J_913: [205 131 151 120]
J_752: [139 143 107 168]
J_198: [126 203 131  97]
J_433: [129 176 168 120]
J_643: [127 126 168 115]
J_101: [205 131 170  95]
find: [203 131]
J_198
find: [176 168]
J_433
find: [205 131 151 120]
J_913
find: [131 151]
J_913
find: [107 168]
J_752
find: [129 176]
J_433

J_318: [100 118 166 144 204 155 126 148 101 127  84]
J_994: [164 140 139 150 123 129 180 205  59 173 131]
J_497: [113 126 135 126 164 142 139 150 123 137 120]
find: [150 123 129 180 205  59]
J_994
find: [164 142 139 150 123]
J_497
find: [100 118 166 144 204 155 126 148 101]
J_318
find: [126 164 142 139 150 123]
J_497
find: [126 135 126 164 142 139 150]
J_497
find: [135 126]
J_497
find: [123 129 180 205]
J_994

J_201: [129 111  96 114 109 178  91 121 144 130 133 143 137 134 106 118  93  92
 113  70 125  98 116 142  65]
J_161: [ 88  95 135  75 141 121  66  65  76  68 111  67 132  94 103 135  91  82
 108 122 163 118 133  89 122]
J_82: [ 81 112 183 144 130  91 121 114 133 109 178  97  80  95 161 165 113 163
  95 178 194 171 193 116 169]
J_202: [101 113  92 159  86  99 159 154 158 119 160 116 121 117 139 111 113 155
 108 134 136 129 156 170 121]
J_590: [149 141 115 159 113 143 190 183 175 157 143 174 137 166 154 115 165 158
 153 139  60 139 112 157 148]
J_139: [ 66  65  76  65 111  67 132  94 103 135  91  82 141 114 102  80 182 134
 157 139  60  98  78 109 116]
J_551: [ 82 110 121 116 117 109  95 100 109 114 129  98 118  99 117 130  81 117
  97 124 191 122 151 136 112]
J_701: [188 159  93  99 163 177 108 124  94 148  84 144 173 144  96 145 164  87
 171 120 104 100  71 116 127]
J_471: [157 159 120  89 161 146  40  44  88  73  93  70 137  81  91 152 152  92
 163 122 134 105  89  42 137]
J_214: [125 123  88 171  86 131 192 192 176 173 135 181 141 160 129  81 121 150
 117 104  55 118 116 182 100]
find: [ 66  65  76  68 111  67 132  94 103 135  91  82]
J_161
find: [158 119]
J_202
find: [144 130  91 121 114 133 109 178]
J_82
find: [181 141 160 129]
J_214
find: [116 117]
J_551
find: [100  71 116]
J_701
find: [113 155 108 134 136 129]
J_202

J_110: [ 82 138 126 132 158 157 148 152 134 124 114 137 145 141  89 124 121 114
 132 176 101 117 136 128 134 137]
J_466: [ 82 138 126 132 158 119 148  94 134 124 111 118 145 125  89 136 121 114
 132 176 101 117 136 128 134 137]
J_510: [119 130 125 103 124 119  94 148 109 119 118 111 117 130 154 139 119 150
 105 117  93 133 105  91  85 113]
find: [119  94 148]
J_510
find: [118 111]
J_510
find: [ 94 148 109 119 118 111 117 130 154 139]
J_510
find: [158 157 148]
J_110
find: [118 111 117 130 154 139 119]
J_510
find: [138 126 132 158 119 148  94 134 124]
J_466

J_412: [131 110 120  86 121 129 135 204 143  56 106 157 139 120]
J_744: [108 157 116 102 119  67 146  91 129 182 142 128 126 122]
J_91: [108 157 116 102 119  67 146 161 106 156 133 105 130 118]
J_336: [106 111 111 112 123  95 144  74 121 117 126 118 125 146]
J_525: [132 127 125 120  76 120 120 127 116  85 118 129 129 118]
J_168: [121 108  99 133 134 116 126  83 140 163 162 142 158 107]
J_678: [113 112 118 146 124 109 133 104 145 136 156 101 125 102]
J_881: [139 135 138 132 118 101 136 145 146 102 111 113 134 109]
J_976: [107 132 127 125 120  75 120 120 127 116  85 118 129 118]
J_684: [133 123 134 126 148 170 119 103 129 128 117 110 128 118]
J_806: [ 95 111 139 120 125 132 142  85 134 141  95 110 135 118]
find: [138 132 118 101 136 145 146]
J_881
find: [107 132 127 125 120  75 120 120 127 116  85 118 129 118]
J_976
find: [132 127 125 120  75 120 120 127 116  85 118 129]
J_976
find: [134 126]
J_684

J_419: [133 129 141 197 124 128 127 133 136 135 124 125 135 137 120 125 130 136
 136 121 129 140  66 134 123 128 120 123 108 122 131 130 140 121 136 136
 132 122 115 129 158 129 122 122 123 125 130 114 122 126 127 122 129]
J_51: [133  90 127 136 109 117 129 125 139 133 128 126 133 145 135 127 135 140
 122 115 124 105 110 130 126 137 128 143 130 143 137 138 130 140 137 126
 124 135 162 129 104 126 124 131 108 135 133 121 128 126 125 138 119]
J_268: [135 109 121 118 130 125 137 126 137 131 122 127 128 119 146 132 132 138
 121 135 133 141 124 128 145 127 130 138 132 143 124 142 132 125 128 130
 132 129 113 122 110 126 140 136 117 129 132 123 139 131 134 105 127]
J_169: [126  96 109 128 127 130 124 139 140 131 128 130 124 138 136 141 123 141
 144 133 129 141 198 124 128 127 133 136 135 124 131 126 111 153 127 142
 124 131 122 122 144 129 130 132 124 127 122 132 124 133 128 117 129]
J_966: [123 121 134 122 140 108 133 136 123 123 136 127 122 138 123 121 123 125
 105 143 126 137 115 130 128 122 110 124 142 130 125 122 136 118 131 130
 129 134 120 131 141 129 138 123 138 130 111 123 125 126 123 137 127]
find: [125 128 130 132 129 113 122 110]
J_268
find: [133 129 141 198 124 128 127 133 136 135 124]
J_169
find: [105 143 126 137 115 130 128 122 110 124]
J_966
find: [129 130 132 124 127 122 132 124 133 128 117]
J_169
find: [133 141 124 128 145 127 130 138 132 143]
J_268
find: [124 131 126 111 153 127 142 124]
J_169

J_483: [105 130 150 140  94  84  89 114 159]
J_892: [105 150  94  84 114 140 130  89 149]
J_561: [105 150  94  84 114 140 130  98  58]
find: [105 150  94  84 114 140 130  89 149]
J_892
find: [150  94  84 114 140 130  89]
J_892

J_465: [141 166  90 174 191 131 145]
J_60: [ 94 161 108 176 131  77 153]
J_609: [ 88 134 119 203 130 136 176]
J_146: [141 166  82 108 157 150 145]
J_403: [ 71 135 147 145 117 146 115]
J_508: [153 131 110 111 144  96 123]
J_287: [142 141 143 124 119 106 105]
J_187: [145 120 146 174 191 154 175]
find: [145 117 146]
J_403
find: [141 166  90 174 191 131 145]
J_465
find: [106 105]
J_287
find: [108 157 150]
J_146
find: [119 203 130 136]
J_609
find: [147 145]
J_403
find: [153 131 110 111 144  96]
J_508

J_549: [ 92 160  96 133 118 103  87  84 172 147 121 124 120 170 154 103 185 134
 186 101 109 133 128 130 106 109 147 111  90 134 176 128 118 132 132 133
 158 120 132 165  85 170 137 100 180 133 159 144 126 115 149 111 148 179
  98 162 106 130 116 109 133 121]
J_660: [121 114  98 155 107 113  86 161 138 121 158 129 119  99 144 201  98  47
 127  99 148 105  96 129 111 106 109 147 107  41 113 147 121 133 129 126
 129 126 117 154 133 128  95 122 127  67  81  56 125 113 174 129 142 131
 136  77 101 125 143 125 140 100]
J_871: [121 114  98 155 107 113  86 161 138 121 158 129 119  99 144 201  98  47
 127  99 148 105  96 129 111 106 109 147 107  41 113 147 125 136 119 118
 180 135 171 181 134 133 121 133 128 129 117 151 125 115 165 127 112 131
 141 136  94 130 161 134  90  97]
find: [103  87  84 172 147]
J_549
find: [121 114  98 155 107 113  86 161 138 121 158 129 119  99 144 201  98  47
 127  99 148 105  96 129 111 106 109 147 107  41 113 147 125 136 119 118
 180 135 171 181 134 133 121 133 128 129 117 151 125 115 165 127 112 131
 141 136  94 130 161 134  90  97]
J_871
find: [121 114  98 155 107 113  86 161 138 121 158 129 119  99 144 201  98  47
 127  99 148 105  96 129 111 106 109 147 107  41 113 147 121 133 129 126
 129 126 117 154 133 128  95 122 127  67  81  56 125 113 174 129 142 131
 136  77 101 125 143 125 140 100]
J_660
find: [125 115 165 127 112]
J_871

J_909: [218 215 154 136 133 140]
J_773: [ 69  93  73  69  85 109]
J_629: [186 142 136  73  69 195]
J_49: [205 208 117 128 117 100]
J_5: [180 182 190 206  88 147]
J_598: [180 182 190 206 178 147]
J_668: [142 186 136 226 158  95]
find: [182 190 206  88 147]
J_5
find: [69 93 73 69 85]
J_773
find: [182 190 206  88]
J_5
find: [142 186 136]
J_668
find: [180 182 190 206 178 147]
J_598
find: [218 215 154 136 133]
J_909

J_954: [133 125 127 135 129 129 130]
J_741: [127  52  56  94  77 122  70]
J_314: [141 128 123 130 118 112 118]
J_130: [136 138 135  76 145  94 126]
J_266: [136  86  87 124  97 166  93]
J_149: [ 90 124  56 156 117 140 127]
J_895: [139 160 160 134 162 109 153]
find: [130 118]
J_314
find: [ 87 124]
J_266
find: [94 77]
J_741
find: [145  94 126]
J_130
find: [ 90 124  56 156 117 140]
J_149

J_388: [161 130  95  70 118 218 103 103 109 138 128]
J_617: [108 108  65 152  98 152  69 129 156 123 138]
J_579: [144 127 120  51 147 129  90 112 101 155 109]
J_307: [108  65 108 160 110 133 116 124 168 115 197]
J_814: [ 65  69 156  98 108 152 123 152 129 108 127]
find: [108 108  65]
J_617
find: [108 108  65 152  98 152  69 129]
J_617
find: [108 108  65 152  98 152  69 129 156 123]
J_617
find: [65 69]
J_814

J_4: [159 113 111  99 122 150 130 130 125 127 124 128 129 124 133 127 140 122
 140 114 127 130 131 127 128]
J_714: [123 156 117 120 141 124 157 113 153 131 141 129 116 116 120 154 159 113
 111  96 122 150 118 120 143]
J_587: [ 56 132  62 101 114 150 130 135 131 133  80  87 120 150 125 105 104 112
 111 142 144 133 128 152 104]
J_853: [144 115 122 147 133 124 109 129 118 127 140 114 135 143 130 113 141 117
 136 115 127 120 119 135 110]
find: [159 113 111  96 122 150]
J_714
find: [159 113 111  99 122 150 130 130 125 127 124 128 129 124 133 127 140 122
 140 114 127 130 131 127 128]
J_4
find: [129 118 127 140]
J_853
find: [129 116 116 120 154 159 113 111  96 122 150]
J_714
find: [115 122 147 133 124 109]
J_853

J_108: [188  89  85 145 171 133 104  79 154 170 174 128 182 195 116]
J_274: [118  84  97 105 132 146 102 116 130 141 194  98 110 124 123]
J_911: [ 97 105 132 146 102 116 130 144 125 126  83 128  87 138 121]
J_410: [190  83  95  99 186 131 133 119 132 152 185 102 206 195 125]
J_262: [131 155 145 132 140 134 117 177 125 126  83 128 136 138 121]
J_170: [158 100  99  66 170  95  88 144 122 150 111 100 169 155  60]
find: [154 170 174]
J_108
find: [ 97 105 132 146 102 116 130 141]
J_274

J_505: [ 75 118 119 136 163  69 172 148  89 141 116 133 123]
J_384: [ 93  97 150 154 123  30 154 129 107 165 139 123 177]
J_920: [105  61 206 173 111  99 110 145 151 173 147 108 220]
J_70: [128  61 150 130 151  59  74 140 151 189  78  78 198]
J_567: [ 99  75 182 160 140  40 101 134 126 204 109  98 188]
J_945: [122  90 119 136 157  40 154 126 101 181  93 118 134]
J_316: [118  75 148 136 163 119  89 116 133 141 172  69 209]
J_135: [140 133 142 142 111 148 136 156 101 110 147 128 123]
find: [ 75 118 119 136 163  69 172 148  89 141 116 133]
J_505
find: [147 108 220]
J_920
find: [163  69 172 148  89 141]
J_505
find: [105  61 206 173 111  99 110]
J_920

J_967: [ 36 136 152 118 109 114]
J_145: [152 120 120 118 123 119]
J_293: [136  36 152 118 120 119]
find: [ 36 136]
J_967
find: [ 36 136 152]
J_967
find: [152 120]
J_145
find: [120 120 118 123 119]
J_145
find: [152 118 120]
J_293
find: [118 123 119]
J_145

J_907: [101  72 159 133  86]
J_941: [ 50 140 156  55 161]
J_221: [ 92 128 192  91 165]
J_692: [ 84 173 198 124  74]
J_257: [ 40 164  84 173 197]
J_716: [112 112  98 125 175]
J_665: [ 99  98 151  99 159]
J_73: [188  50 163 150  96]
find: [173 198]
J_692
find: [ 84 173 197]
J_257

J_810: [164 200 195 200 161]
J_777: [173 133 102 149 106]
J_851: [187 103 165 200 161]
J_308: [ 90 183 195 126 124]
find: [ 90 183 195]
J_308
find: [195 200 161]
J_810
find: [165 200]
J_851

J_738: [ 84 168 138  56 182 147]
J_357: [150 115  91 154 113 144]
J_335: [103 125  74 117 131 167]
J_667: [ 89 126 159 123 122 120]
J_669: [178 156 131 126 127 128]
J_118: [141  98  74 152 129 152]
J_559: [144 130 144 151 148 132]
find: [126 159 123 122]
J_667
find: [ 74 152]
J_118
find: [131 126 127 128]
J_669
find: [ 91 154]
J_357
find: [144 151 148]
J_559

J_502: [126 133 106 116]
J_581: [166 143 106 116]
J_451: [126 133  60  30]
find: [126 133  60  30]
J_451
find: [133  60  30]
J_451
find: [166 143 106 116]
J_581
find: [143 106]
J_581

J_480: [113 127 103 140 109  99 163 160]
J_848: [ 78 121 135 166 118 109 125  67]
J_444: [100 111 115 143  98 107 155 118]
J_846: [114 169 120 139  92 119 102 114]
J_370: [118 140 132 138 133 130 114 120]
J_349: [ 78 126 147 162  95 126 114  47]
J_491: [105 161 141 145 131 125 109 109]
J_488: [ 99 133 103 148 109  96 156 145]
J_479: [139  92 118 102 114 124 102 107]
J_749: [131 167 115 121 107 126 127 146]
J_802: [ 74 113 145 153  92 126 144  58]
find: [ 78 126 147 162  95 126 114]
J_349
find: [139  92 119 102 114]
J_846
find: [109 125]
J_848
find: [107 155 118]
J_444

J_430: [159 118 137 174  91 123 161 104 140  94 144 197 129 121]
J_872: [177 115 182 140 101 104 159 104 106 110 122 195 142 107]
J_236: [162 109 125 147 115  97 144 104 129 107 125 188 172 103]
J_355: [182 109 122 151 125  92 152  74 120 101 154 188 141 103]
J_831: [184 106 152 149 109 107 153 101 126 101 120 166 142 121]
J_650: [180 121 158 143 109 123 158  93 138 152 106 188 141 148]
J_67: [171 115 140 149  93 114 155 116  92  75 136 188 158 119]
J_127: [166 109 158 147  89 113 157 106 124 104 112 171 146 109]
J_698: [159 106 146 163 107 111 156 101 131 110 136 178 158 109]
J_402: [164 105 140 136 101 106 161  97 108  94 130 166 146 117]
J_628: [134  85 173 149 129 128 150  93 117  91 162 207 150 109]
J_332: [162 109 128 136 105 107 174  72 124 133 133 157 131 127]
find: [131 110 136 178]
J_698
find: [147 115]
J_236
find: [120 166 142]
J_831
find: [159 106]
J_698

J_329: [ 83 151 100 189 121 203 208 205  95 181  43  73  96]
J_886: [112  68 212 195 210 139 110 132 184 133 130  75 204]
J_142: [219 212  81 198  59 104  70 176 125 185 122 109 144]
J_253: [ 87 121 159  81  97 198 138  87 177 172  60  81  61]
J_946: [119  95 140  95 210 139 132 184 110 167 181  86  49]
J_747: [ 62 134 193 114  39  47  67 176 190 202 120  50 147]
J_254: [180  52  72  97  81 113  48 188 113 190  69  92 210]
J_37: [ 84 177  67  87  70 173 163  66  94 224 216  48 161]
J_938: [ 79 183 147  50  65  96 176 199  47  78  87 217 187]
J_905: [210 189 181  76  91 174  67 102  41 152 121 117  60]
find: [81 97]
J_253
find: [151 100 189 121 203 208 205  95 181  43]
J_329
find: [210 139 132 184 110]
J_946
find: [50 65 96]
J_938
find: [184 110 167 181  86  49]
J_946
find: [ 81 198  59 104  70 176]
J_142

J_556: [218 130  83 144 150]
J_943: [ 98 173 112 146 124]
J_399: [114 146 136 163 141]
J_607: [103  73 157  67 110]
J_339: [ 98 146 112 173  98]
J_390: [189  79 135 115 139]
J_648: [103  88 157  67 110]
find: [ 98 173 112 146]
J_943
find: [112 146]
J_943
find: [ 73 157]
J_607
find: [173 112]
J_943
find: [218 130  83]
J_556

J_453: [112  78 201 129 142  79  90 195 200 201 104  41 147]
J_373: [133  97 167 126 150  71 101 168 167 167 171 150 129]
J_513: [ 76 183  70 127 189  70 183  64  70  71 109 109 102]
J_45: [217 117 150  72 119 145 109 150 150 150  96 135  63]
J_185: [149  67 191 130  84 170  69 193 191 191 105  79 164]
J_837: [117  44 178 118 173 111  52 173 178 178 110  82 160]
J_520: [150 162  92  73 184 105 157  85  92  93  48  84  55]
J_343: [142 179  79 145  65 201 171  85  80  79 132 170 134]
J_246: [ 71 175 156 208  58  76 193 160 156 155 193 118 176]
J_782: [111 143 156 104 174  51 149 151 156 156  83  54  87]
J_242: [ 85 188 152 199  57  76 202 154 152 152 173 109 154]
J_593: [215 133 148  69 109 148 126 147 148 148  71 113  53]
find: [ 44 178 118 173 111  52 173 178 178 110  82 160]
J_837
find: [201 171  85  80  79 132]
J_343
find: [143 156 104 174  51 149 151 156 156  83  54]
J_782
find: [179  79]
J_343

J_849: [148 103 102 102 122 132 135 109  98 148 111 141]
J_425: [ 95 109 111 111  95 125 128 129 115  94  93 162]
J_325: [ 99 127 121 120 152 207 111 184 192  82 205  64]
find: [109 111 111  95 125 128 129 115  94  93]
J_425
find: [102 122]
J_849
find: [111  95 125 128 129 115  94]
J_425

